These are the activations of a small neural network, seen along a few directions. Each row is one input.
In each table, some parts of the input vary, and every possible input appears once, in random order.
A made-up example of a description, with smaller parts first: values(3) and (point or line(9) or (line(4) and ring(5))).
Shared parts are said once, and a part with two or three values counts as separate values.
In the rows, 128 means zero.

Other details of the inputs vary at random and push rows far along two fixed directions, the same in every table; ignore that.

Table:
R1: [130 106 153 155 145 185 143 122  50 155 183  38 129  97]
R2: [125 130 136  90 156 108 176 141 145 105  82 193 136 169]
R3: [119 108 140 145  82 115  90  93 122 180 143  88 150  64]
R4: [ 97 119 140 122 171 172 215 181 113 101 133 127  93 179]
R5: [188 144 185 124 137 181 105 138  71 134 175  26  91 108]
R6: [ 99 131 140 117 109 110  56 124 118 152 166  86 137  79]
R7: [ 86 124 102 129 120 108 139 135 176 126 111 169 123 148]
R8: [110 111 130 138 158 187 234 163 110 118 118 130  99 171]
R9: [119 132  32 179  95  85 113  99 199 107  91 226 148 145]
R10: [114 139  67 128  89  66 101 128 204 101  90 227 132 146]
R11: [106 138 163  89 137  88  52 108 115 157 143  94 166  78]
R12: [138 130 110 156  99 126  54  93  97 150 164  89 152  72]
R13: [188 159 177  78 197 155 185 177 117  74  99 134  90 209]
R14: [176 152 164 109 122 130  74 137 120 126 155  76  97 121]
R15: [ 96 115 205  90 182 151 143 138  68 159 164  40 141 102]
R16: [116 105 158 118 147 167 230 162 116 124 112 137 103 178]
R17: [132 115 131 137  83 116  76 101 113 165 152  89 145  64]
R18: [118 111 182  90 178 154 235 151 111 128  87 146 125 180]
R19: [113 121 127 142 168 182 220 172 103  98 131 122 101 167]
R20: [204 174  42 164  95  86  58 108 205  62  99 217 117 162]
R21: [ 80 125 141 104 107  55  24  75 164 186 132 109 181  57]
R22: [142 107 126 162  82 122  86  75 107 180 147  94 158  73]
R23: [124 140  86 141 132 138 161 156 142  87 109 179 113 158]
R24: [153 136  34 166  78  81 104  96 186  97  86 238 145 145]
Description of these inputs: line(4) and (point or ring(5)).
- Changing only the line(4) part turns R13 into R5. The same change can be made to R21. Which row results? => R8
- Change only the line(4) part in R10. List by row number the other rows that result. => R2, R17, R24

Table:
R25: [166 156 110 128 138 127 180 166 173  65  81 193  95 179]
R26: [128 126 114 123 110  94  98  87 144 146 103 165 163 115]
R27: [104 113  86 163 130 157 215 155 131 102 109 179 117 164]
R28: [142 153 107 116  94  97  52 134 146 110 143 141 118 108]
R29: [125 119 176 102 114 130  74 118 103 169 175  62 116 104]
R30: [115 111 200 103 160 172 195 149  98 156 129  67 112 130]
R31: [117 116 112 116 154 128 220 140 129 102  75 208 143 177]
R32: [ 90 106 193 108 127 125 125 127  98 183 147  45 149  64]
R33: [135 145 109 140 134  97  57 101 154 129 141 117 141 121]
R34: [ 89 132  96 113  96  71  69 119 181 129 118 181 140 119]
R35: [140 129 158 123 104 100  72 103 156 161 137  88 130  98]
R36: [161 159 115 134 172 155 152 161 115  69 125 136 109 165]
R37: [153 107 146 157 133 198 184 136  83 138 156  79  93 151]
R38: [190 126 175 115 156 193 184 145  42 119 136  86 113 143]
R39: [158 127 130 126 100  96  63  78 131 159 129 123 156 104]
R40: [ 82 145  57 142 137  61  95 122 197  96  99 211 163 130]
R41: [ 80 104 177  90 157 162 188 165  77 143 147  98 118 137]
R42: [104 128 144 128 148 122  76 105 112 158 158  73 152  89]
R43: [160 136  82 173  74 123  65 107 135 126 151 118 124  86]
R44: [121 122  74 162 125 152 197 142 154 100 102 191 107 178]
- Changing only one part turns R29 into R37. The same change can be made to R41. Which row results? => R27
- Describe the family of inputs behind these rows. => line(4) and values(5)
- Change only the values(5) part in R34. List by row number the other rows that result. => R26, R30, R42, R44
- A walk changes only the line(4) part. It starts at R38 and steps to R39. List the rest of the walk in order. => R26, R31

Table:
R45: [116 117 147 122 145 153 182 150 120 128 124 118 111 150]
R46: [129 143 106 132 109  90  78 117 155 121 118 150 145 107]
R47: [125 137 144 121 125 116  72 116 116 146 150  84 141  83]
R48: [149 126 124 138 141 172 182 151 111 109 127 132  97 168]
R49: [116 102 202 122 139 167 134 118  58 187 173  15 138  76]
R50: [144 127 132 130 117 133 119 130 116 130 141 112 121 120]
R51: [133 134 144 115 126 103  72 103 130 150 139 100 147  98]
R52: [148 124 135 130 135 157 175 143 108 116 124 128 111 147]
R53: [131 135 140 114 123 104  83 115 140 136 135 120 135 118]
R54: [132 132 154 116 118 126  84 125 109 149 152  80 129  91]
R55: [139 136 108 133 130 126 142 142 141  97 121 158 115 155]
R56: [143 128 147 116 153 143 167 138 117 117 112 136 123 159]
R57: [145 129 121 142 157 173 183 146 108 106 127 129 106 166]
R58: [104 137  84 140 114  76  96 114 193 117 103 182 147 124]
R59: [146 123 137 136 131 146 146 131 102 125 135 112 126 126]
R60: [141 138  95 137 143 128 158 143 146  87 107 175 120 164]
R61: [138 134 133 119 146 152 179 156 123 104 110 147 108 158]
R62: [143 127 146 112 145 146 168 138 121 120 112 138 116 157]
R63: [135 140 114 118 107  85  74 110 167 130 116 155 137 122]
R64: [114 118 138 129 123 132 143 127 132 142 125 117 130 118]
R65: [ 99 115 144 121 128 122 101 110 107 162 150  94 151  89]
R66: [108 116 163 122 134 138 123 128 108 155 152  74 129 105]
R67: [140 129 112 149 100 129  97 108 130 140 138 119 129 106]
R68: [132 138  95 150 100 108  74 110 153 125 139 140 130 116]
R69: [105 118 129 118 154 147 188 152 120 113 117 153 117 167]
R70: [140 135  89 158  98 106  83 102 149 128 128 146 141 111]
R71: [122 152  90 128 109  79  74 127 182 103 113 179 134 127]
R72: [107 110 147 121 123 138 135 119 103 158 138 104 140 104]
R73: [104 128  88 127 119 102 144 134 165 111  99 198 132 155]
R74: [110 114 133 125 147 146 183 138 109 126 117 144 132 149]
- Describe the family of inputs behind these rows. => ring(5) and (values(2) or line(4))
- Changing only the ring(5) part turns R68 into R67. The same change can be made to R53. Which row results? => R62
- Change only the ring(5) part in R45. List by row number the other rows that result. => R49, R58, R64, R66
- Change only the values(2) part in R45. List by row number the other rows that result. => R73
